Each row below holds a small network's activations on one input, seen along a few directions.
Each table varies a few parts of the input and shows all the possible inputs, shuffled.
Descriptions start from the smaller parts, as in this example, which fits no table here: line(4) and (point or line(9) or (values(2) and ring(8))).
Shared parts are said once, and a part with two or three values counts as separate values.

Other details of the inputs shift rows strongly along two fixed directions, in all tables alike. That doesn't count.
To show where, the next rows are all for the same input, with only those details redrawn:
+2.41,+1.83,+0.52,-0.43,-4.40,+2.16,+0.88,-0.52,+3.52,-0.09,+1.24
+2.93,+2.57,-1.00,+0.93,+0.86,-2.25,+1.25,+1.84,+2.81,-0.35,-2.95
+2.23,+1.91,+0.10,-0.39,-3.37,+1.44,+0.86,-0.40,+2.85,-0.32,+0.49
+0.30,+1.87,-2.01,-1.23,+0.50,-0.54,+0.31,-1.50,-2.02,-1.99,-1.98
+3.23,+2.35,-0.01,+0.70,-1.73,-0.38,+1.26,+1.38,+4.21,+0.14,-1.04

Rows:
R1: +0.29,+2.05,-2.55,-0.95,+2.11,-1.81,+0.36,-0.98,-2.55,-2.18,-3.23
R2: -4.04,-0.88,-0.93,+3.07,+5.26,-0.47,+1.00,+0.42,-3.74,-0.39,-2.77
R3: +2.85,+2.39,+1.16,+0.24,-0.35,-0.52,+1.35,+4.58,+2.19,-0.19,-2.90
R4: -0.88,-1.33,-0.27,-3.76,+3.51,-3.35,+0.16,+1.12,-3.19,+0.32,-1.37
R5: +2.92,+2.70,+1.82,-0.89,-4.11,+1.89,+0.72,-0.15,+2.82,-0.27,+1.86
R6: +0.33,-1.09,+0.25,+2.83,+4.67,-3.38,+1.29,+1.29,+4.15,+1.76,+0.58
R7: +0.12,+0.48,+1.08,+5.42,+2.70,-1.26,+1.85,+1.12,+4.14,+1.92,-0.07
R8: +0.47,+0.96,-0.06,-5.64,-2.75,+2.08,-1.20,-3.88,-2.37,+0.05,+3.01
R9: +0.43,+0.22,+4.35,+2.42,-3.04,+0.71,+2.22,-1.32,+2.53,+1.96,+2.84
R10: +3.67,+1.48,-1.02,-1.55,+0.81,-2.71,+0.40,+1.58,+4.12,+2.16,-1.57
R11: -3.13,-1.32,+1.59,+0.53,-2.86,+2.24,+1.31,-5.27,-2.70,+0.19,+2.68
R12: +0.69,-2.79,+0.75,+2.43,+2.99,-3.04,+2.26,+3.61,+2.43,+2.10,-0.78
R13: +2.74,-1.04,-1.29,-0.11,+3.29,-4.55,+0.71,+1.71,+3.36,+2.18,+0.30
R14: -2.25,+1.70,-0.11,+1.18,+2.50,-1.87,+1.22,+1.52,-5.33,-1.75,-4.03
R15: +1.80,-1.92,+0.73,+2.72,+2.52,-3.79,+2.06,+1.21,+3.85,+2.29,+1.10
R16: -2.82,-0.48,-0.31,+0.88,-4.07,+4.67,+0.66,-1.52,-3.94,-1.20,+1.84
R17: -2.64,-2.98,+1.22,-2.04,-2.07,+0.88,+0.82,-5.19,-1.82,+0.36,+4.14
R18: -1.40,+0.17,-0.52,-2.96,-4.42,+4.72,+0.06,-1.60,-2.91,-1.95,+0.37
R19: +3.43,+0.40,-0.78,-1.98,-2.89,+1.67,-0.31,-0.49,+3.68,+2.05,+3.00
R20: -0.42,+0.59,+2.05,+2.18,-5.25,+2.93,+1.97,+1.62,+2.19,+0.83,+0.47
R21: +3.51,+2.20,-1.84,+1.91,+1.44,-1.69,+0.98,+2.17,+2.53,-0.40,-1.91
R22: +2.17,+0.66,-0.93,-0.97,+0.38,+1.63,-0.43,+3.80,+4.73,+2.08,-0.27
R23: +1.95,-0.44,+1.03,-3.58,-5.81,+3.88,+0.12,+0.96,+3.77,+2.36,+2.13
R24: -2.33,+1.92,-1.86,+2.75,+1.94,+0.48,+0.20,-1.42,-2.02,-1.51,-0.32
R25: -2.54,-1.71,+0.71,+1.50,-2.25,+2.79,+1.05,-4.92,-3.02,+0.11,+3.71
R26: -3.28,-2.06,+2.35,+3.06,-0.46,+1.36,-6.02,-2.35,-4.21,-2.26,-0.03
R27: +0.09,+0.98,-1.30,+1.24,+2.89,-1.19,-7.14,+1.33,-3.89,-4.44,-4.62
R28: -2.35,-2.09,+0.93,-1.00,+4.73,-3.80,+1.38,+0.57,-4.26,-0.16,-1.99
R29: -3.12,-2.43,-1.78,-3.64,+1.63,+1.73,-1.16,-1.18,-2.55,-0.15,+2.08
R30: -1.22,+1.44,-3.07,-0.10,+3.34,+1.23,-0.45,+1.70,-2.58,-2.39,-3.27
R31: -2.13,+0.72,-1.66,+1.50,-0.90,+1.32,+0.49,-3.20,-4.38,-1.73,+1.08
R32: +1.42,-1.34,+0.63,-2.45,-1.64,-1.34,+0.57,-0.95,+3.66,+2.31,+2.79
R33: -2.45,-0.03,+1.32,+2.71,-2.78,+2.58,-6.65,-1.30,-3.82,-3.38,+0.03
R34: +0.81,-0.93,-0.22,-1.32,+0.12,+0.29,-0.40,-0.54,+4.50,+1.97,+4.04
R35: +0.87,-2.51,+2.78,+3.92,+2.85,-4.01,-5.05,+3.14,+2.95,-0.18,-1.38
R36: +1.90,-1.99,-0.84,-0.36,+2.71,-3.17,+0.98,+4.15,+2.77,+2.26,-0.84
R37: -4.17,-1.96,+1.07,+0.57,-0.70,+1.63,+1.56,-2.31,-4.60,-0.12,-0.54
R38: +1.84,+2.03,+0.18,+0.44,-4.32,+5.08,-0.14,-0.71,+4.89,-0.16,+3.72
R39: -2.92,-0.43,+1.25,+1.48,+3.94,-2.39,+1.81,+0.35,-5.31,-0.36,-3.45
R40: -0.20,+1.67,+0.06,+4.74,+0.76,+0.75,+1.43,+4.40,+3.13,+0.61,-1.85
R41: +0.22,+0.93,-1.68,-4.16,+3.70,-2.35,-0.52,+1.55,-4.16,-0.29,-3.74
R42: +3.49,+0.44,+0.24,+0.75,+1.71,-2.24,-6.99,+4.04,+2.98,-0.23,-2.95
R43: -3.54,-3.90,+1.66,-2.35,-2.60,+2.28,+1.06,-2.86,-2.53,+0.42,+2.97
R44: -1.54,-1.19,+0.42,-0.76,+5.26,-5.19,+1.11,-1.82,-3.69,-0.27,-0.82
R45: -2.27,-3.09,+0.08,-5.09,-2.89,+2.13,-0.19,-2.25,-2.11,+0.63,+2.91
R46: +0.43,-1.38,+2.07,+4.66,-0.54,+0.36,+2.70,+2.83,+2.79,+2.43,-0.22
R47: -1.19,+2.40,+0.38,+1.18,+0.50,-1.39,+1.02,-1.35,-3.39,-1.44,-0.91
R48: -1.00,+0.05,-2.34,-1.62,-1.14,+3.29,-0.18,-0.61,-4.41,-2.42,-0.64
R49: -1.40,-2.98,+0.81,-2.25,-0.83,+0.53,-7.68,-1.74,-2.23,-1.84,+2.21
R50: -3.67,-2.55,-1.35,+0.45,+6.21,-1.91,+0.51,+0.52,-3.03,-0.37,-1.38
R51: -0.18,-0.30,-1.09,-3.44,+4.94,-5.35,-0.12,-1.16,-3.09,+0.06,-0.86
R52: -0.86,+0.74,-3.21,-3.74,+1.46,+1.96,-2.01,-3.27,-2.13,-0.56,+1.58
R53: +2.36,-0.54,-0.80,-2.22,-2.41,+2.36,-0.12,+2.00,+2.26,+1.86,+1.05
R54: +0.98,+2.26,+0.13,+3.83,+0.54,-2.86,+2.13,+1.68,+2.24,+0.45,-2.49
Question: What is each input in this table made of?
Answer: ring(6) and (point or (values(2) and line(4)))
Question: The inputs of R46 and R12 match in every part but the ring(6) part. If R25 is changed in the same way as R46 into R12, which row does it become?
Answer: R15
Question: The inputs of R39 and R3 match in every part but the ring(6) part. If R37 is changed in the same way as R39 into R3, which row does it become?
Answer: R18
Question: A walk changes only the ring(6) part. It starts at R9 and steps to R44. List the rest of the walk in order.
Answer: R51, R8, R5, R47
Question: A walk changes only the line(4) part. It starts at R34 and steps to R13. List the rest of the walk in order.
Answer: R32, R51
Question: Which other rows does R18 become when the values(2) part takes its other values? List them by row number.
Answer: R1
Question: Which other rows does R24 become when the line(4) part takes its other values? List them by row number.
Answer: R31, R47, R54

Rows:
R55: +0.41,-0.99,+2.54,+1.04,-2.27,+1.33,-0.98,+1.11,+3.44,+1.58,+2.58
R56: -1.55,-0.81,-1.68,-0.41,+5.64,-4.56,-0.37,-0.41,-3.88,-0.40,-2.40
R57: -2.66,+0.41,-1.68,+1.77,+2.91,-0.97,-0.30,-0.87,-5.32,-2.08,-3.44
R58: +0.44,-0.04,+1.76,+1.15,-2.83,+1.80,-1.13,+0.20,+1.40,-0.05,+0.60
R59: +3.22,+1.79,+0.78,+1.29,-1.32,-0.28,-0.68,+3.15,+4.27,+0.75,-0.44
R60: -0.55,-0.38,-1.02,-2.03,+2.01,-1.19,+1.06,-0.77,-2.54,-0.13,-0.97
R61: -0.44,-1.20,+1.62,+0.42,-2.33,+0.99,+1.50,-1.19,+1.58,+0.97,+2.94
R62: -0.24,-0.94,+2.60,+1.82,-2.77,+1.98,+0.50,+0.57,+3.13,+0.98,+2.60
R63: +2.79,+0.67,+0.56,-0.26,-3.03,+1.87,-1.92,+1.25,+3.72,+0.20,+1.50
R64: -2.00,+0.13,-1.52,+3.27,+7.28,-4.51,+0.94,+1.67,-3.41,-0.69,-4.87
R65: +0.23,-0.21,-1.40,+0.82,+3.66,-2.90,-2.73,+1.69,-1.15,-1.13,-3.51
R66: +1.55,+2.42,-1.65,+1.85,+3.45,-3.09,+2.78,+2.64,+1.63,+0.55,-3.98
R67: -0.82,+1.72,-2.64,+0.53,+4.30,-2.61,-0.15,+0.56,-4.31,-2.69,-4.27
R68: -0.01,-0.12,-0.05,+2.83,+3.15,-3.16,+2.57,+1.15,+0.72,+1.22,-1.57
R69: +1.45,+1.23,+0.71,-0.61,-3.70,+2.15,+1.73,+0.11,+3.60,+0.71,+1.73
R70: -1.76,+0.50,+0.68,-1.18,-7.10,+7.28,-0.13,-4.33,-2.40,-1.39,+4.54
R71: -1.26,-0.10,-0.60,+0.04,+0.96,-0.54,-2.34,-0.27,-2.91,-1.31,-1.54
R72: -4.92,-0.99,-1.32,-1.86,-1.13,+3.01,-1.98,-5.01,-8.42,-3.65,+0.46
R73: +2.44,+1.73,+0.61,+1.24,-0.72,-0.06,-0.18,+2.03,+2.52,-0.05,-1.04
R74: +3.08,+1.66,+0.35,-0.29,-1.09,-0.62,+0.60,+2.39,+4.92,+1.66,-0.12
R75: +2.44,+0.71,-0.59,-1.63,-0.84,+0.10,-0.65,+0.88,+3.37,+0.74,+0.37
R76: +0.83,-0.62,+0.71,-2.18,-2.55,+1.34,+0.63,-0.20,+1.63,+1.52,+2.50
R77: +2.40,+0.68,+0.66,+2.02,+0.04,-1.29,+3.81,+3.17,+4.70,+2.59,-0.64
R78: +1.44,-1.33,+1.85,+1.29,-0.58,+0.02,-1.56,+2.16,+4.59,+1.58,+1.48
R79: +2.82,-1.04,+1.20,+1.39,+0.96,-2.69,+0.01,+2.69,+5.68,+2.45,+0.56
R80: -2.09,-2.02,+3.15,-1.24,-6.27,+6.11,-1.28,-3.71,-0.14,+0.20,+6.00
R81: -0.53,-0.94,-2.76,-2.88,+4.41,-2.77,-0.64,-0.38,-3.47,-0.62,-2.01
R82: -3.81,-2.17,+0.15,-3.09,-1.72,+2.71,-0.67,-5.97,-5.83,-1.25,+3.55
R83: -3.53,+0.13,-2.32,-4.98,-0.52,+2.77,-0.95,-5.87,-7.74,-2.88,+0.86
R84: +0.62,+0.13,-0.70,-0.14,+1.98,-2.21,+2.49,+1.56,+0.61,+0.64,-1.49
Question: What is each input in this table made of?
Answer: line(5) and ring(6)
Question: The inputs of R75 and R78 match in every part but the ring(6) part. If R69 is changed in the same way as R75 into R78, which row does it become?
Answer: R62
Question: A walk changes only the line(5) part. It starts at R68 and steps to R61. List the rest of the walk in order.
Answer: R82, R56, R79
Question: A walk changes only the ring(6) part. It starts at R73 and steps to R83. List the rest of the walk in order.
Answer: R60, R82, R80, R58
Question: Which other rows does R71 become when the ring(6) part takes its other values? List them by row number.
Answer: R55, R56, R59, R74, R76
